A small network was shown many inputs. Here are its activations along a few directions, one row for each input.
In each table, some parts of the input vary, and every possible input appears once, in random order.
Descriptions start from the smaller parts, as in this example, which fits no table here: line(6) and (point or (values(2) and ring(5)) or line(11)).
Shared parts are said once, and a part with two or three values counts as separate values.
In the rows, zero is written as 128.

Other details of the inputs vary at random and push rows far along three fixed directions, the same in every table; ignore that.

A family of inputs:
row 1: [110 136 117 136 126 122 129 125 123 125 125 127 146]
row 2: [113 138 122 129 129 128 122 139 114 132 120 131 137]
row 3: [128  83 100 125 134 158 125 136 137 145 125 113 154]
row 4: [136 148 148 130 119 103 131 110 133 110 135 139 109]
row 5: [120 144 116 134 132 128 128 133 131 117 138 127 139]
row 6: [121 143 121 130 134 130 121 146 121 127 126 128 133]
row 7: [158  75 116 110 137 160 128 135 151 144 136 111 159]
row 8: [119 140 118 129 132 127 122 147 122 126 133 130 132]
row 9: [118 137 126 135 131 126 119 145 122 128 131 130 139]
row 10: [115 135 112 132 127 125 134 138 120 127 123 134 135]
row 11: [149  79 110 109 144 165 124 122 149 144 130  96 154]
row 12: [139  90 162 162 116 149 101  64 136 115 136 110  20]
row 13: [102 143 115 154 127 127 125 136 117 117 126 134 109]
row 14: [125 146 122 132 134 133 118 147 122 125 129 130 133]
row 15: [122 140 127 137 130 129 117 145 124 126 134 132 139]
row 16: [129  98 124 142 130 151 119 115 130 131 121 115  92]
row 17: [115 139 118 136 130 123 127 131 132 118 133 126 142]
row 18: [139 150 147 132 120 107 136 123 125 112 133 146 101]
row 19: [151  78 109 103 138 158 134 132 139 152 120 109 161]
row 20: [166 136 160  86 122  90 154 103 134 126 122 138 131]
row 21: [121 138 117 135 132 128 132 144 125 121 131 132 135]
row 22: [111 137 115 134 129 121 129 129 129 121 129 127 142]
row 23: [117 140 119 128 133 128 123 143 118 131 122 129 133]
row 24: [111 138 110 130 128 123 132 127 124 124 127 127 139]
row 25: [152  91 134 126 131 147 125 123 142 135 134 119 132]
row 26: [170 134 163  94 122  95 148 110 140 124 134 140 147]
row 27: [123 147 118 136 134 132 126 132 130 118 131 124 139]
row 28: [114 138 124 130 132 128 122 142 116 130 123 130 137]
row 29: [130  85 158 160 113 137 106  63 133 119 130 112  24]
row 30: [113 137 114 125 127 124 124 141 117 132 126 132 132]
row 31: [168 140 170  92 119  82 153 105 137 122 130 144 138]
row 32: [104 135 121 157 127 129 123 134 118 120 124 132 120]
row 33: [112 140 120 134 133 127 129 127 123 121 124 125 143]
row 34: [116 141 117 127 129 127 123 141 115 133 119 130 133]
row 35: [139 108 135 117 122 162 144 123 151 165 134 120 123]
row 36: [161 159 173  82 110  99 170 104 148 150 133 146 131]
row 37: [112 134 117 129 125 123 121 140 120 132 124 133 135]
row 38: [140  74 104 108 140 159 128 120 147 146 133 100 152]
row 39: [112 143 127 152 130 131 124 137 119 116 125 132 120]
row 40: [130  83 143 145 119 145 102  95 132 133 130 115  49]
row 41: [103 138 122 149 128 127 114 138 115 126 126 130 120]
row 42: [100 139 119 160 123 127 122 131 114 121 121 134 116]
row 43: [112 140 126 155 128 127 124 137 121 117 128 133 121]
row 44: [108 140 125 150 128 129 126 134 115 119 121 133 119]
row 45: [163 127 158  92 119  99 154 115 126 132 117 145 139]
row 46: [134 146 152 125 119 101 126 124 124 120 130 143 102]
row 47: [131 142 151 122 116  99 129 117 116 127 123 144 108]
row 48: [116 141 114 133 133 126 130 132 129 118 134 125 138]
row 49: [142  91 121  98 131 179 134 138 155 181 137 108 153]
row 50: [170 132 157  94 125 103 152 123 134 127 123 141 134]
row 51: [127  91 124 143 126 147 119 115 134 130 127 118  96]
row 52: [122 140 122 134 129 128 117 146 127 125 135 133 136]
row 53: [123 143 120 131 131 130 120 147 124 125 137 132 132]
row 54: [161 129 155  87 121  98 152 104 131 131 121 136 145]
row 55: [116 142 123 136 134 129 127 130 126 119 129 123 143]
row 56: [120 136 120 139 129 126 130 143 128 121 129 134 138]
row 57: [119 141 127 132 133 130 120 145 119 127 128 128 137]
row 58: [114 142 112 131 129 125 131 126 122 125 120 124 139]
row 59: [158  81 121 109 141 163 129 136 145 144 132 110 165]
row 60: [110 136 112 133 125 121 130 126 127 123 126 128 143]
row 61: [123 143 128 134 133 133 118 145 121 125 131 130 138]
row 62: [116 145 119 155 131 138 120 140 122 115 127 130 116]
row 63: [147 139 150  99 122  97 139 123 124 129 127 144 118]
Each input here is: values(3) and (point or (line(4) and ring(5))).
The inputs of row 44 and row 28 match in every part but the values(3) part. If row 3 is changed in the same way as row 44 into row 28, which row does it become?
> row 37
The inputs of row 58 and row 19 match in every part but the values(3) part. If row 54 is changed in the same way as row 58 into row 19, which row does it become?
> row 45
Which other rows does row 11 become when the values(3) part takes its other values? List them by row number.
> row 6, row 50

A family of inputs:
row 64: [ 68 173 119 207 122  82  93 131 109  74 135 149 108]
row 65: [137  86 108 101 150 167 110 134 126 149 103  92 181]
row 66: [175  84 181 117 114 146 137  77 118 154  99 128  57]
row 67: [185 102 188 120 137 131 142 107 146 124 134 134 103]
row 68: [125 101 106 122 143 117 100 140 136 117 157 115 207]
row 69: [ 99 152  62 112 132 150 202  66 189 129 137  84 203]
row 70: [142  71  84 103 150 149  98 117 139 124 146  87 139]
row 71: [ 61 199 132 188 131 121 121 149  81 117 102 138  87]
row 72: [152  96  94 107 157 181 100 131 140 133 146  85 125]
row 73: [ 79 203 101 179 142 121 132 165  98  87 121 144  91]
row 74: [138 103 114  93 154 174 102 135 124 168 128  87 174]
row 75: [140  65 160 115 111 117 127  85 116 138 109 115  83]
row 76: [ 75 162  91 115 118 142 199  61 160 160 120  86 219]
row 77: [167 158 137  94 113  54 176 127 114  96 109 173 141]
row 78: [132 109  76 103 145 127 124 151 135 113 127 115 183]
row 79: [ 90 138 114 101 121 144 149 178 124 184 124 139 177]
row 80: [ 57 196 115 193 113 140 129 161  87 142 105 151  92]
row 81: [158 143 174 101 121  36 164 124 129  98 131 176 174]
row 82: [157  71 154 104 108  88 142  82 119 144  98 145 108]
row 83: [ 53 208 118 180 120 134 102 158  99 140 114 138  95]
row 84: [167  93 152  91 107 139 129 100 163 152 143 129  40]
row 85: [157  91  85 110 138 183 150 163 146 163 128 118 155]
row 86: [141  77 105 113 141 176 134 136 114 150  94 109 181]
row 87: [174  99 173 125 136 136  93  83 138 102 147 110  97]
row 88: [184 187 192  86 135  78 140 130 132 110 148 151 168]
row 89: [163 183 147  87 140  65 173 143 114  86 110 162 151]
row 90: [ 48 202 115 177  97 124 136 166  90 153 112 169 101]
row 91: [163 170 179  99 120  46 129 115 128  94 147 149 161]
row 92: [131 117 140 193 127 153 111 113 115  91 119 135  88]
row 93: [104 106 143 170 100 116 119  88  94 121  99 134  51]
row 94: [188 106 183 125 115 137 152 115 150 148 134 149 103]
row 95: [117 123  67 141 163 180 110 168 137 127 126  98 152]
row 96: [150 117 175  68 106 121 119  98 138 188 144 133  90]
row 97: [ 52 213 119 170 124 133  91 152  92 141 133 129  98]
row 98: [140  59 114 134 145 148 126 144 145 127 136 106 190]
row 99: [191  74 185 132 122 137 107  76 146 104 130 106  72]
row 100: [138  95 107 142 138 137 136 150 133 119 125 137 205]
row 101: [ 74 186 122 201 115  93 100 148 107  70 133 139 124]
row 102: [194  97 142 100 125 122 155  99 129 106 107 135  93]
row 103: [157  94 166  89 113  96 123  84 123 138 109 123 106]
row 104: [157  61 131 114 126 120 135  93 136 110 125 116  70]
row 105: [167  59 135  95 124 103 101  63 140 112 148 108  54]
row 106: [180 186 154  65 124  79 166 148 140 133 130 160 138]
row 107: [149  99  98  97 146 179 110 141 151 157 156  87 123]
row 108: [127 106  66 116 132 109 154 160 121 114 117 139 195]
row 109: [ 66 206 130 189 107 125 108 170 127 117 151 159 107]
row 110: [ 75  96  76 135 146 137  78 133 113 145 128  95 170]
row 111: [131 133 107 162 143 169 136 176 125 125 126 127 198]
row 112: [120 113  68 103 146 104 128 155 133 115 127 124 195]
row 113: [126 132 112 104 149 156 121 156 122 158 108 111 188]
row 114: [160 202 180 107 116  80 151 156 141 124 140 165 159]
row 115: [118 226 164 120 103  70 222  46 181 100 145 145 201]
row 116: [ 82 119  98 146 146 181 124 172 122 178 117 113 151]
row 117: [134 124 130 155 133 136  98  90 121  85 119 118  31]
row 118: [159  85  93 125 148 183 138 141 136 137 118 112 130]
row 119: [121 101  75 105 143 107 149 159 124 113 128 126 191]
row 120: [ 87 121 132 181 116 180  71 124 146 137 174 116  58]
row 121: [166 196 143  71 140  68 142 129 112  86 132 147 152]
row 122: [128 135 151 184 130 152  96 122 130 108 135 113  79]
row 123: [111 122 139 186 101 160 122 135 140 143 143 151  74]
row 124: [119 164 154  90 116  30 162 131 101 121 103 174 170]
row 125: [136  97 163  96 102 147 116 101 145 183 129 130  68]
row 126: [127  81  96 105 128 178 142 157 155 165 146 117 119]
row 127: [111 122 106 158 106 159 134 136 135 145 133 142  50]
row 128: [103 119 150 148 112 108  82  74 100 117 126 111  46]
row 129: [112 102  89 161 133 125 130 155 125 115 127 137 205]
row 130: [166 181 181  54 127  64 140 113 103 119 115 147 168]
row 131: [165  88 180 137 121 152 135 115 155 145 145 125  77]
row 132: [ 75 180 129 211 139 129 111 152 103  69 124 142 114]
row 133: [ 99 128 133 193 126 182  71 126 136 127 164  99  62]
row 134: [102 120  68 141 155 185 133 184 138 150 135 112 147]
row 135: [137 157 161  81 108  33 142 110 109 125 107 161 153]
row 136: [111 139 133 131 111 141 100 109 138 132 160 126  20]
row 137: [119 115 123 123 132 159 141 178 158 162 151 142 183]
row 138: [132  76 112 106 154 168 127 139 120 150 101 101 179]
What is each input in this table made of?
> values(3) and (point or (line(4) and line(6)))
The inputs of row 79 and row 137 match in every part but the values(3) part. If row 116 is changed in the same way as row 79 into row 137, which row does it become?
> row 131
The inputs of row 71 and row 67 match in every part but the values(3) part. If row 113 is changed in the same way as row 71 into row 67, which row does it become?
> row 122
Start at row 84 and move only the line(6) part, one step at a time. The first step leads to row 106. Which rows follow, in order?
> row 95, row 117, row 78, row 112
Which other rows does row 117 become when the line(4) part takes its other values? List them by row number.
> row 89, row 102, row 121
Which other rows does row 132 become when the values(3) part takes its other values? List them by row number.
> row 89, row 138

A family of inputs:
row 139: [135 135 122 124 131 126 136 153 133 129 134 137 161]
row 140: [111 115 118 137 127 131 122 118 126 130 127 122 122]
row 141: [120 124 119 135 132 136 111 133 122 125 127 121 118]
row 142: [135 138 129 122 136 127 134 148 126 129 126 132 164]
row 143: [108 177 147 156 117 100 121 131 109 105 125 152 103]
row 144: [117 118 120 140 127 136 125 117 126 130 122 120 118]
row 145: [120 127 114 137 133 142 124 125 131 121 130 119 118]
row 146: [131 136 118 124 131 127 141 142 138 128 136 131 165]
row 147: [117 111 123 135 127 131 118 130 122 133 124 125 119]
row 148: [158 110 144 104 118 116 150 108 141 134 128 134 119]
row 149: [136 135 118 112 140 129 131 149 125 130 124 129 161]
row 150: [124 115 122 139 129 140 127 132 126 131 122 126 115]
row 151: [118 127 115 136 132 137 119 123 127 123 130 116 122]
row 152: [122 127 127 146 131 141 125 122 130 124 129 121 126]
row 153: [113 182 170 150 107 104 127 110 118 121 134 152  64]
row 154: [127 137 123 121 132 123 133 137 130 129 131 127 172]
row 155: [155 113 150 105 123 118 147 102 133 133 121 131 120]
row 156: [119 119 118 132 132 132 110 134 123 127 131 121 121]
row 157: [124 117 123 138 130 140 125 130 121 132 119 126 118]
row 158: [158 108 152 103 121 114 138 112 128 137 121 134 118]
row 159: [127 121 113 135 132 139 121 139 130 126 134 125 117]
row 160: [135 121 122 124 127 132 129 118 138 123 134 126 114]
row 161: [117 124 114 135 132 137 116 122 127 125 130 115 123]
row 162: [131 135 125 119 132 124 135 135 133 129 129 128 169]
row 163: [113 123 114 135 132 132 115 123 127 124 134 116 123]
row 164: [114 119 120 140 125 134 123 116 125 129 122 121 118]
row 165: [118 117 127 140 130 134 112 134 126 127 133 124 128]
row 166: [149 113 142 103 123 117 136 122 126 137 122 135 134]
row 167: [125 133 124 119 133 119 131 137 133 129 133 128 170]
row 168: [120 126 116 137 135 143 121 123 128 122 128 116 119]
row 169: [132 136 124 123 133 129 140 138 137 126 130 129 163]
row 170: [125 122 118 133 133 138 114 134 123 127 128 121 122]
row 171: [121 122 129 142 129 136 114 132 125 126 129 124 126]
row 172: [161 108 147 104 120 116 145 118 135 136 126 140 115]
row 173: [126 121 127 144 131 143 122 137 130 126 130 124 124]
row 174: [107 218 139 117 120  87 144 154 112 123 130 158 143]
row 175: [126 124 117 136 135 141 120 137 126 125 129 123 117]
row 176: [146 122 154 103 115 125 141 111 138 155 125 133 106]
row 177: [152 116 149 109 120 116 149 106 136 129 123 131 115]
The inputs of row 147 and row 156 match in every part but one. If row 172 is changed in the same way as row 147 into row 156, which row does it become?
> row 159
What is each input in this table made of?
> values(3) and (point or (values(2) and line(6)))
Which other rows does row 174 become when the values(3) part takes its other values? List them by row number.
> row 153, row 176
Which other rows does row 140 become when the values(3) part takes its other values? List them by row number.
> row 163, row 167
Which other rows does row 175 become when the values(2) part takes its other values? List them by row number.
> row 145

A family of inputs:
row 178: [103 131 100 137 132 129 120 119 122 114 129 118 130]
row 179: [116 136 124 149 133 140 108 153 125 131 141 130 124]
row 180: [116 137 117 144 131 142 108 153 130 127 139 131 119]
row 181: [104 133 104 128 129 137 115 137 115 133 128 123 121]
row 182: [140 105 135 123 128 126 141 122 130 124 119 129 150]
row 183: [146 110 130 126 127 129 137 117 128 125 116 125 141]
row 184: [143 107 137 115 122 133 135 141 123 145 119 131 139]
row 185: [140 104 135 119 125 129 133 137 125 146 124 135 129]
row 186: [118 195 159 166 120  90 121 111 112  83 129 154  82]
row 187: [157 100 161 126 121 115 140  82 134 115 116 128  67]
row 188: [123 142 124 146 135 148 106 150 122 128 132 125 124]
row 189: [ 88 240 163 164  93  79 170 113 115 113 123 177  78]
row 190: [134 110 133 111 129 120 129 108 131 128 125 120 149]
row 191: [144 112 131 112 132 134 138 138 125 142 116 129 125]
row 192: [103 136 110 130 136 137 115 138 116 135 122 117 120]
row 193: [120 142 113 142 132 145 113 153 122 123 140 127 118]
row 194: [125 114 108 116 140 132 129 118 131 128 124 108 151]
row 195: [150 125 133 119 139 128 133 128 141 114 136 116 141]
row 196: [102 125 103 139 128 125 117 121 130 118 127 119 134]
row 197: [105 131 108 146 133 134 114 117 119 120 120 115 135]
row 198: [139 112 121 133 135 136 123 134 140 122 145 115 155]
row 199: [141 117 112 125 140 142 126 132 140 117 142 119 149]
row 200: [ 98 128 119 137 129 139 109 138 113 137 124 122 125]
row 201: [127 206 150  80 112  83 184 120 139 150 129 154 178]
row 202: [179  78 167 119 117 124 122  79 157 119 142 117  68]
row 203: [142 107 127 112 123 128 136 142 132 144 121 137 134]
row 204: [113 136 128 150 135 149 105 151 123 129 135 130 123]
row 205: [143 108 125 110 127 136 136 136 125 140 121 135 124]
row 206: [141 105 122 121 128 120 142 123 139 125 123 133 145]
row 207: [122 110 118 114 129 133 119 138 124 150 131 118 144]
row 208: [119 142 120 141 139 147 112 153 124 125 134 121 117]
row 209: [174 156 141  62 128  68 187 143 131 121 118 163 213]
row 210: [111 135 124 159 135 141 112 134 128 108 137 123 134]
row 211: [101 123 109 144 131 125 117 119 123 122 131 117 137]
row 212: [109 134 114 135 131 139 109 135 113 139 120 120 126]
row 213: [141 103 131 125 128 120 142 121 133 128 126 131 146]
row 214: [147 115 133 115 128 134 133 138 122 144 115 134 137]
row 215: [101 127 108 132 126 133 111 139 123 137 127 124 121]
row 216: [166 117 192 122 104 143 145  62 167 145 147 124  38]
What is each input in this table made of?
> values(3) and (point or (values(2) and ring(6)))
Which other rows does row 192 become when the values(3) part takes its other values? List them by row number.
> row 191, row 208
Which other rows does row 214 become when the ring(6) part takes its other values? List them by row number.
> row 184, row 185, row 191, row 203, row 205
